A small network was trained on made-up records. Each row is its average activation on records with the value named, seen along a few directions.
Related values have similar rows: they may be neighbours, one step apart, or belong to one group.
(in the rows, 500 means zero)
Strong random noise was added to every row along 8 fixed directions; ignore it. To show where, here is one row again and again, with new noise each time:
[323 277 703 397 450 487 215 449 259 415 320 186 478 505 414 296 767 397
 438 523 627]
[705 456 240 532 608 348 457 623 480 490 418 432 466 441 335 448 673 483
 367 450 616]
[427 405 894 401 613 737 138 533 357 317 311 408 632 442 414 325 633 592
 436 527 486]
[513 563 691 548 270 465 488 369 801 837 698 560 661 464 833 608 574 361
 340 632  27]
[862 142 424 443 784 660 593 287  58 285 425 423 348 217 315 632 444 597
 695 639 770]
[787 257 326 430 475 391 558 306 501 716 559 399 363 355 499 611 691 329
 553 685 578]
[484 336 493 609 655 518 510 453 272 325 384 386 454 352 382 473 670 537
 370 549 417]
[684 369 593 422 660 629 540 435 110 308 426 459 474 332 337 526 314 592
 624 532 698]
[376 780 737 443 229 310 395 790 260 514 513 439 787 578 431 339 149 425
 280 275 509]
[591 307 590 374 329 437 506 283 275 622 575 315 465 446 607 558 425 348
 615 577 624]


Values of Sune:
l21: [455 684 429 449 569 400 485 714 481 413 438 616 539 516 473 437 452 541
 439 365 541]
l8: [472 656 505 514 514 424 440 670 545 519 469 413 645 589 540 408 439 565
 388 281 570]
l3: [640 345 486 576 452 528 608 250 532 678 653 497 426 345 493 689 545 400
 498 633 383]
l13: [839 345 551 510 634 863 454 345 665 429 602 671 571 453 741 747 274 749
 772 593 474]
l7: [658 667 579 347 229 320 592 790 358 776 540 675 649 318 201 615 118 275
 423 633 451]
l9: [721 515 749 562 547 641 451 482 366 458 616 608 811 308 588 612 250 643
 392 509 285]
l10: [450 462 728 404 364 627 584 344 502 543 508 545 442 500 405 612 367 458
 706 732 464]
l6: [649 478 437 412 725 569 282 638 453 428 461 600 645 410 491 456 519 585
 464 462 579]
l4: [387 668 519 599 418 490 783 637 410 518 666 737 570 413 314 596 245 461
 413 558 297]
l15: [308 532 504 517 340 521 460 466 516 449 594 489 510 655 665 495 470 480
 510 330 624]
l12: [525 536 570 486 618 737 536 565 368 301 552 715 555 414 361 487 344 658
 484 465 548]
l18: [548 438 473 350 640 681 424 330 916 575 364 577 277 537 659 528 765 565
 858 721 484]
l24: [433 688 797 519 651 713 512 512 693 531 442 680 551 482 571 458 498 664
 462 561 243]
l1: [719 427 347 455 430 467 606 411 603 719 758 671 519 425 615 705 416 373
 436 568 427]
l17: [485 351 496 339 495 509 337 452 358 538 528 419 504 455 616 512 562 391
 571 544 614]
l2: [326 475 529 646 505 572 433 535 502 346 528 541 598 541 485 416 569 505
 329 434 363]
l23: [565 355 200 506 718 532 558 367 604 383 394 392 166 601 301 371 727 578
 719 465 902]
l5: [576 520 655 579 586 755 344 438 662 493 526 608 589 537 517 532 476 626
 472 457 413]
l22: [558 498 259 750 789 670 485 604 626 154 365 581 438 547 423 553 645 783
 457 511 442]
l20: [352 489 284 578 592 400 702 510 626 488 351 502 294 476 453 531 706 472
 548 617 342]
l16: [707 640 509 545 492 432 466 577 607 609 594 578 665 449 553 521 473 521
 398 449 422]
l14: [279 621 600 593 742 849 695 329 781 229 440 704 321 719 712 519 436 861
 841 509 402]
l19: [435 350 355 492 557 404 547 432 427 479 494 363 428 480 648 531 677 451
 527 428 580]
l11: [430 760 617 398 327 423 600 655 566 598 511 618 494 638 299 504 110 478
 673 541 653]
Sune is arranged as 6 separate groups.
- List the group mates of l2, in the order listed. => l4, l15, l12, l1
- List the group mates of l5, in the order listed. => l3, l23
- List the group mates of l22, in the order listed. => l13, l10, l14, l11
- List the group mates of l19, in the order listed. => l21, l6, l17
- List the group mates of l16, in the order listed. => l8, l9, l24

Values of Kema:
t15: [303 466 582 647 515 491 612 357 377 468 608 438 532 432 763 547 494 497
 429 515 244]
t8: [623 361 416 455 373 493 392 457 594 535 537 408 544 617 488 494 567 426
 517 487 674]
t6: [751 432 494 457 371 527 607 397 348 540 579 513 496 445 592 738 155 523
 667 565 554]
t7: [760 351 516 463 531 533 660 263 377 602 622 485 458 322 704 743 326 541
 688 650 466]
t23: [578 491 470 270 306 367 393 657 537 701 567 539 560 487 389 499 484 262
 462 561 617]
t17: [446 423 315 589 438 348 420 542 536 445 556 457 565 553 664 484 632 448
 341 411 428]
t21: [516 448 443 402 439 463 335 394 510 624 585 387 510 653 718 405 538 458
 611 399 710]
t14: [607 416 416 614 668 552 302 532 424 369 422 420 544 456 352 441 608 588
 335 374 552]
t9: [241 604 565 551 290 289 481 598 372 571 603 405 657 538 649 363 477 350
 243 362 329]
t20: [107 611 442 586 404 372 439 612 599 388 456 422 477 755 637 381 588 486
 417 309 478]
t24: [330 618 474 563 711 451 557 632 359 318 276 401 418 518 384 349 508 612
 531 381 590]
t11: [516 530 392 520 356 423 522 544 401 431 594 502 537 639 727 598 282 545
 537 370 521]
t3: [537 528 413 702 608 557 874 522 322 325 559 715 501 319 287 644 256 577
 407 555 314]
t16: [675 393 450 611 684 554 581 421 461 520 517 539 477 289 306 606 592 544
 383 570 397]
t18: [762 708 452 348 354 407 387 742 560 564 482 563 652 614 432 543 185 548
 587 380 769]
t12: [639 723  91 785 705 396 457 680 802 348 536 499 539 725 647 439 596 797
 358 110 536]
t2: [605 359 429 422 495 472 324 504 500 491 351 348 431 551 474 474 666 509
 545 533 689]
t19: [724 536 504 444 580 469 541 561 411 544 492 530 554 400 422 539 366 526
 529 496 592]
t5: [362 661 559 603 432 539 779 505 420 418 604 649 458 496 406 542 159 524
 486 449 402]
t10: [741 258 422 376 612 535 679 279 252 530 444 404 278 299 494 632 428 496
 835 648 722]
t1: [606 506 551 255 527 572 252 678 544 529 380 618 495 422 229 396 559 417
 583 640 698]
t4: [344 483 377 614 664 622 666 404 578 315 391 531 265 603 374 436 677 627
 594 494 547]
t22: [147 654 768 420 518 663 790 199 664 596 573 592 296 580 775 482 549 479
 783 574 363]
t13: [401 465 683 460 594 674 458 450 584 452 367 525 501 480 262 425 660 502
 538 663 480]
Kema is arranged as 6 separate groups.
- List the group mates of t6, in the order listed. => t18, t2
- List the group mates of t8, in the order listed. => t3, t5, t4, t13
- List the group mates of t1, in the order listed. => t23, t17, t20, t11
- List the group mates of t24, in the order listed. => t7, t19, t10
- List the group mates of t12, in the order listed. => t14, t16
